These are the activations of a small neural network, seen along a few directions. Each row is one input.
In each table, some parts of the input vary, and every possible input appears once, in random order.
A made-up example of a description, with smaller parts first: one of 6 places along a line, together with either a single point or one of 11 places along a line or (one of 2 separate values, together with one of 8 places around a ring).
Shared parts are said once, and a part with two or three values counts as separate values.
(in the rows, 128 means zero)

Table:
R1: [128 133 142 142  61 110 146  93 140 113 162 137]
R2: [115 116 107 126 144 103 122  76 171 112  84 132]
R3: [150 151 149 154 100 123 142 138 128 140 170 124]
R4: [149 139 131 141 203 111 103 157 167 141 105 134]
R5: [144 149 180 144  78 118 135 153 161 148 183 139]
R6: [ 99 141 130 117 158 103 150 128 200  73  94 148]
R7: [ 57  74 162  27 118 211 176 174  22 122 122 115]
R8: [101 112 122 115 162  92 116 103 213 103  63 141]
R9: [128 159 136 131 197 123 144 173 184  89 109 146]
R10: [165 131 167 161  87 123  99 145 156 193 180 131]
R11: [123 119  66 143 127 104 111  80 137 113  95 125]
R12: [118 131 173 132  37 105 138 105 174 123 174 154]
R13: [163 149 103 158 147 123 100 137 104 170 147 117]
R14: [131 121  97 141  98 110 112  63 127 138 124 128]
R15: [117  87 159  58 152 234 122 207   9 173 115  97]
R16: [168 134 134 171 111 125 102 126 117 183 167 116]
R17: [147 163 113 149 137 123 135 135 106 129 152 123]
R18: [162 146  73 161 176 121  96 156 111 139 121 120]
R19: [113 139 116 125 147 108 153 108 164  74 106 137]
R20: [ 68  58 139  40 112 215 149 156  27 163  74 108]
R21: [132 135 115 138 104  99 133  88 110  97 139 126]
R22: [155 145 112 144 195 120 109 153 145 140 114 128]
R23: [140 153 127 143 183 120 143 137 136  98 121 127]
R24: [ 89  87 178  50 149 228 161 205  12 129 130 100]
R25: [125 100 167 135  42  97 104  69 176 154 147 145]
R26: [143 158  83 157 162 125 136 146 111 103 131 122]
R27: [125 137  79 141 134 100 132 104 120  72 113 128]
R28: [129 119 125 139  64 112 115  67 155 151 139 139]
Q: The inputs of R17 and R21 match in every part but one. If R5 is changed in the same way as R17 into R21, which row does it become?
A: R12
Q: What is each input in this table made of?
A: one of 4 places along a line, together with either a single point or one of 6 places along a line
Q: Start at R4 and move only the place on the line of 6, one step at a time. The first step leads to R22. Which rows follow, in order?
A: R18, R13, R16, R10
Q: Start at R25 and move only the place on the line of 6, one step at a time. The first step leads to R28. Which rows follow, in order?
A: R14, R11, R2, R8

Table:
R29: [108  94 156  79 112 186 144 163  54 144 130 110]
R30: [116 126 119 130 114  98 127 102 163 108 114 137]
R31: [119 125 104 133 114 100 124  90 150 110 115 136]
R32: [141 144 111 146 160 119 126 136 130 124 123 124]
R33: [151 140 120 153 144 113 112 125 138 137 136 126]
R34: [122 130 118 128 153 115 130 124 156 105 103 133]
R35: [147 140 134 148 143 112 117 136 150 134 136 129]
R36: [134 133 137 149 100  97 121  95 171 133 138 139]
R37: [109  97 148  80 114 191 142 154  46 148 128 111]
R38: [150 143 129 161 101 102 113 119 153 143 154 133]
R39: [135 132 130 151  97  97 118  88 166 135 140 138]
R40: [145 144 136 144 138 115 123 135 149 126 143 132]
R41: [111 105 130  85 150 186 134 166  61 147 110 113]
R42: [139 144 118 144 159 117 129 141 136 122 123 126]
R43: [102 109 148  79 145 186 149 178  77 131 119 121]
R44: [142 144 104 148 161 118 125 130 124 126 124 122]
R45: [117 135 118 124 149 118 137 122 155  95 109 136]
R46: [129 136 149 144  91  97 131  97 180 125 146 143]
R47: [149 141 126 150 145 114 114 131 143 135 135 128]
R48: [149 147 132 159  97 104 119 118 151 135 162 136]
R49: [108 104 144  82 149 181 138 179  78 141 112 117]
R50: [101  98 163  78 106 190 156 160  53 138 137 113]
R51: [131 133 145 147  97  95 123 100 180 133 139 140]
R52: [112 130 120 126 110 101 135 100 162  99 120 140]
R53: [154 143 115 166 102 103 108 108 140 147 156 130]
R54: [125 130 103 132 154 117 125 111 143 107 104 130]
R55: [152 143 121 163 104 103 110 115 146 144 153 132]
R56: [108  94 144  81 110 195 143 145  36 151 130 107]
R57: [111 106 134  84 152 184 136 173  70 143 110 116]
R58: [136 148 119 140 155 120 136 140 135 113 129 129]
R59: [124 131 110 130 155 117 127 118 149 106 103 132]
R60: [118 127 111 132 117 101 125  98 155 108 114 137]
Q: The inputs of R60 and R30 match in every part but one. If R59 is changed in the same way as R60 into R30, which row does it become?
A: R34
Q: What is each input in this table made of?
A: one of 4 places along a line, together with either one of 2 separate values or one of 6 places around a ring
Q: Which other rows agree with R48 in the place on the line of 4? List them by row number.
A: R40, R43, R45, R46, R50, R52, R58
Q: Change only the place on the ring of 6 in R39. List by row number the other rows that result.
A: R31, R33, R44, R53, R54

Table:
R61: [174 168 161 183 146 101 111 150 196 158 166 137]
R62: [143 142 134 159  81 110 130 117 117 141 173 125]
R63: [144 142 149 159  73 113 128 140 147 140 175 134]
R64: [126  93 137 113  65 127 101  93 120 171 126 128]
R65: [131 104 146 124  62 126 112  88 110 141 157 129]
R66: [115 111 169  69 168 202 153 240  52 153 139 109]
R67: [119  90 115  79 180 224 118 197  15 172 101 104]
R68: [152 164  63 159 173  93 114 114 147  86 118 132]
R69: [124 108 165 118  56 125 116 103 131 147 160 135]
R70: [ 99 123 154  99 161 116 148 138 187  82  83 144]
R71: [ 98 102 104 104 176 121 123 108 154  94  57 126]
R72: [142 166 104 154 167  85 122 154 194  96 117 148]
R73: [130 115 134  89 169 221 142 191   4 142 125  94]
R74: [124 107 179 115  47 130 112 126 163 146 162 145]
R75: [140 151  50 155 182  87  95 124 157 110  90 131]
R76: [ 78 115 156  89  83 137 166 117 163 104 116 150]
R77: [175 168 146 182 148 100 117 125 165 157 164 127]
R78: [ 75  95 108  90 102 139 142  84 126 122  86 133]
R79: [113 118 115 110 166 121 146 101 139  73  85 124]
R80: [175 150 117 187 163 101  97 120 158 177 137 122]
R81: [151 142 115 161  85 112 125 102  97 136 169 120]
R82: [ 79 113 139  95  91 133 165  95 133 103 119 140]
R83: [102 121 136 105 163 114 149 115 158  81  87 133]
R84: [144 126 105 160  91 111 110 110 104 163 140 120]
R85: [144 165  86 156 169  87 121 130 165  93 119 139]
R86: [182 163 126 189 154 104 110 111 148 150 162 124]
R87: [ 88 109 118 101  96 138 160  80 114  95 116 132]
R88: [119 114 153  78 167 207 151 210  22 151 135 100]
Q: The inputs of R81 and R62 match in every part but one. If R79 is changed in the same way as R81 into R62, which row does it become?
A: R83
Q: What is each input in this table made of?
A: one of 4 places along a line, together with either a single point or one of 6 places around a ring
Q: Which other rows agree with R71 in the place on the line of 4? List them by row number.
A: R64, R67, R75, R78, R80, R84
Q: Which other rows agree with R66 in the place on the line of 4? List them by row number.
A: R61, R63, R70, R72, R74, R76

Table:
R89: [129 133 157 130 140 130 133 150 163 134 133 135]
R90: [117 129 105 128 102 110 121 111 146 122 123 139]
R91: [134 140 104 154 126 106 130 106 129 125 133 126]
R92: [132 134 134 139  90 110 133 101 128 116 151 129]
R93: [116  93 154  88 108 195 137 164  39 145 146 113]
R94: [109 105 121  80 167 184 140 178  50 111 104 103]
R95: [150 133 144 144  98 116 112 128 135 143 159 130]
R96: [130 131 119 130 166 114 130 104 146 100 102 127]
R97: [135 143 149 135 132 122 128 163 157 135 138 136]
R98: [ 93  86 132  65 117 193 143 158  55 142  97 113]
R99: [117 131 157 122 138 123 149 124 156 117 120 132]
R100: [136 149  97 143 149 114 125 126 144 101 124 136]
R101: [125 121 119 129 110 115 106 129 152 140 121 138]
R102: [148 144 112 143 160 108 107 141 145 117 117 131]
R103: [109 121 111 124 106 107 128 100 143 113 116 137]
R104: [151 133 121 155 142 111 111 117 138 151 129 122]
R105: [133 126 152 133  99 122 132  94 135 130 142 127]
R106: [128 140 102 138 154 106 132 113 140  90 115 132]
R107: [109 111 127 115 116 118 127  93 150 126 107 135]
R108: [100 103 164  61 150 198 157 192  58 143 126 115]
R109: [125 148 133 137 123 118 144 142 153 115 139 138]
R110: [119 117 127 106 149 195 138 155  47 168 126 109]
R111: [141 134 119 139 166 122 114 130 152 117 114 130]
R112: [145 124 152 140 103 125 116 115 140 144 154 128]
R113: [142 146  99 157 124 108 124 116 132 134 141 128]
R114: [138 133 120 148 138 109 126  96 133 137 118 120]
R115: [140 140 129 143  89 113 126 111 131 125 159 131]
R116: [154 141 113 158 135 106 108 132 134 152 138 125]
R117: [120 111 127 124 118 123 110 115 157 140 116 137]
R118: [114 140 138 132 125 120 153 134 151 107 134 137]
Q: The inputs of R118 and R91 match in every part but one. If R108 is changed in the same way as R118 into R91, which row does it become?
A: R110
Q: What is each input in this table made of?
A: one of 5 separate values, together with either a single point or one of 5 places around a ring
Q: Change only the place on the ring of 5 in R92. List by row number the other rows that result.
A: R95, R105, R112, R115
